Each row below holds a small network's activations on one input, seen along a few directions.
Each table varies a few parts of the input and shows all the possible inputs, shuffled.
A made-up example of a description, with smaller parts first: one of 4 places along a line, together with either a single point or one of 9 places around a ring or (one of 2 separate values, together with one of 8 places around a ring).
Shared parts are said once, and a part with two or three values counts as separate values.
In the rows, 128 means zero.

Other details of the inputs vary at random and push rows far along two fixed directions, the same in every table; ignore that.

A family of inputs:
R1: [127 124  98 138 165  67  50 172 121 133 150]
R2: [105 133  81 124 148  75  43 135 120 134 115]
R3: [110 137  95 142 154  67 102 142 127  89 157]
R4: [ 88 148 165 161 149 148 155 148 144 162 127]
R5: [128 144 127 125  85 193 172 111 139 130 121]
R6: [136 140  76 117 161  79  76 136  91 113 140]
R7: [137 168 160 111 116 162 170 161 117 151  90]
R8: [134 117 160 135 125 157 230  73  85 104 123]
R9: [157 113 101  89 132  76  97 102  82  53 138]
R10: [110 134 141 134  90 163 166 134 189 145 129]
R11: [189  87 140 105 165  75 119  79  76  61 169]
R12: [102 149 125 118  80 184 152 149 178 154 109]
R13: [183 128 130 111 106 201 200  56  76 134 138]
R14: [ 94 102 132 147 144  70  35 178 201 137  92]
R15: [172  99 120 103 142  67 132  75  78  42 162]
R16: [104 162 157 159 159 145 163 176 142 152 141]
R17: [176 107 158 116 112 200 207  80  92 160 158]
R18: [ 79 128  98 148 141  59  65 141 157 108 132]
R19: [104 145 168 161 102 179 127 180 227 182 109]
R20: [186 123 182 110 137 163 211 101  50 124 144]
R21: [ 99 146  71 125 146  71  61 163 127  94 137]
R22: [118 148 131 124 133 171 219  69  45 109 143]
R23: [147 129 158 142 101 191 155 135 148 180 126]
R24: [ 64 161 146 140  97 161 139 192 181 162  54]
R25: [124 149 128 115  92 186 142 148 170 184 101]
R26: [133  89 111 125 127  94  48 136 199 129 147]
R27: [151  95 113 127 165  93 107  77  52 116 166]
R28: [ 86 162 150 137 108 161 129 191 173 192  47]
R29: [123 109  99 138 103  94  66 125 192 103 137]
R30: [173  67 120 115 153  88 103  73  62 103 138]
Each input here is: one of 5 places around a ring, together with either one of 2 separate values or one of 4 places along a line.
Q: Changing only the place on the ring of 5 turns R8 into R14. The same change can be made to R29. Which row results?
A: R19
Q: Which other rows does R7 become when the place on the line of 4 takes its other values? List them by row number.
A: R2, R6, R28
Q: Which other rows does R12 become when the choice among 2 separate values takes its other values? List them by row number.
A: R5

A family of inputs:
R31: [111 162 148 126  94 183 197 139 140 146  95]
R32: [139 100  60 111 132  72  57  90 117  84 149]
R33: [101 166 163 141 130 170 196 156 116 152  97]
R34: [137 162 149 123 100 201 179 142 138 167 104]
R35: [166 114 107 106 125 152 192  42  55  82 169]
R36: [158  80 113 128 168  53  56 105 122  91 165]
R37: [106 163 144 127  94 189 195 143 142 146 114]
R38: [ 81 145 103 129 101 109  58 188 202 142  76]
R39: [101 124 142 148 133  97  49 208 191 178 106]
R40: [165 114 108 108 126 152 187  34  48  91 156]
R41: [132 108  82 123 163  52  57 104  93  88 148]
R42: [ 72 157 114 148 134  92  64 209 187 149 108]
R43: [132 131 168 132 100 196 182 134 153 177 116]
R44: [186  91 155 121 163 134 188  55  52 104 178]
R45: [166  70  94 109 134  75  50  87 138  95 156]
R46: [130 136 172 140 105 193 188 131 166 162 121]
R47: [104 125 128 149 105 113  54 182 230 151 106]
R48: [107 116 124 134 100 117  45 188 212 174 100]
R49: [136 108  91 112 154  46  64 115  98  72 150]
R50: [ 77 155 122 141 129  83  67 210 185 143  86]
R51: [104 161 145 130  98 193 188 131 135 154  95]
R52: [130 169 166 136 133 181 183 162 116 171 110]
R53: [169 115 117  97 118 145 194  44  54  74 159]
R54: [161 120 129 114 153 130 197  65  33  80 173]
R55: [124 146 189 162 135 173 192 151 144 160 128]
R56: [160  75 110 121 163  56  51 108 110 106 160]
R57: [ 97 167 163 143 131 173 191 150 114 158 102]
R58: [133 107  78 125 165  52  61 109  96  87 156]
Q: Describe the family of inputs behind these rows.
A: one of 2 separate values, together with either a single point or one of 5 places along a line or one of 8 places around a ring
Q: Which other rows does R51 become when the choice among 2 separate values takes its other values? List them by row number.
A: R57

A family of inputs:
R59: [ 57 183 129 157 109 154 116 190 172 201  59]
R60: [127  91 106 114 132  23  44 153 133  75 133]
R61: [145 129 149 133 144 179 223 111  46 151 163]
R62: [145  98  63 128 127 103 112  31  99  80 199]
R63: [126  85  82 139 162  60  12 124 110 123 124]
R64: [133 136 144 121 127 179 235  72  62 110  96]
R65: [212  77  89 104 137 124  89  66  63 106 169]
R66: [ 93 152 173 150 134 131 142 220 189 199 103]
R67: [142 158 161 148 164 184 219 112  50 132 166]
R68: [141  78 109 133 170  37  24 121 138 119 116]
R69: [147 111 113 134 190  34  45 138 130  91 161]
R70: [153  98  77  92 145  74 134  79  60  55 153]
R71: [ 72 152 182 157 102 135 123 203 190 163  48]
R72: [122 114  62  93 128  69  15 111 128 115 137]
R73: [ 72 167 139 111  95 168 127 192 201 164  67]
R74: [ 57 217 131 159 125 143 123 216 175 174 100]
R75: [ 65 148 139 182 105 177 113 194 232 197 130]
R76: [210 114 177 114 123 195 218  81  91 150 140]
R77: [154 108 172 152 134 183 230  66 131 138 180]
R78: [144 157 190 136 140 157 236 111  70  87 142]
R79: [171  78 100  97 154 113  84  65  60 106 174]
R80: [136 155 126 119 126 173 240  86  38 138 155]
R81: [ 57 159 125 156  87 165 141 178 243 148 102]
R82: [179 151 124 108  97 207 210  73  70 147 134]
R83: [119 133  72 115 162  44  55 134 125  52 135]
R84: [177  83 106 100 104  61  27 127 150  78 118]
R85: [ 97 147 181 131 122 158 113 201 212 205  89]
R86: [186 135 137  95  95 208 236  72  78 109 117]
R87: [122  75 101 137 114  49  41 108 186  63 160]
R88: [ 81 152 183 124  88 151 113 206 208 165  72]
Q: Changing only one part turns R87 into R77. The same change can be made to R84. Which row results?
A: R76
Q: Describe the family of inputs behind these rows.
A: one of 5 places around a ring, together with either a single point or one of 5 places along a line
Q: Which other rows does R88 become when the place on the ring of 5 takes its other values? List them by row number.
A: R72, R73, R79, R85
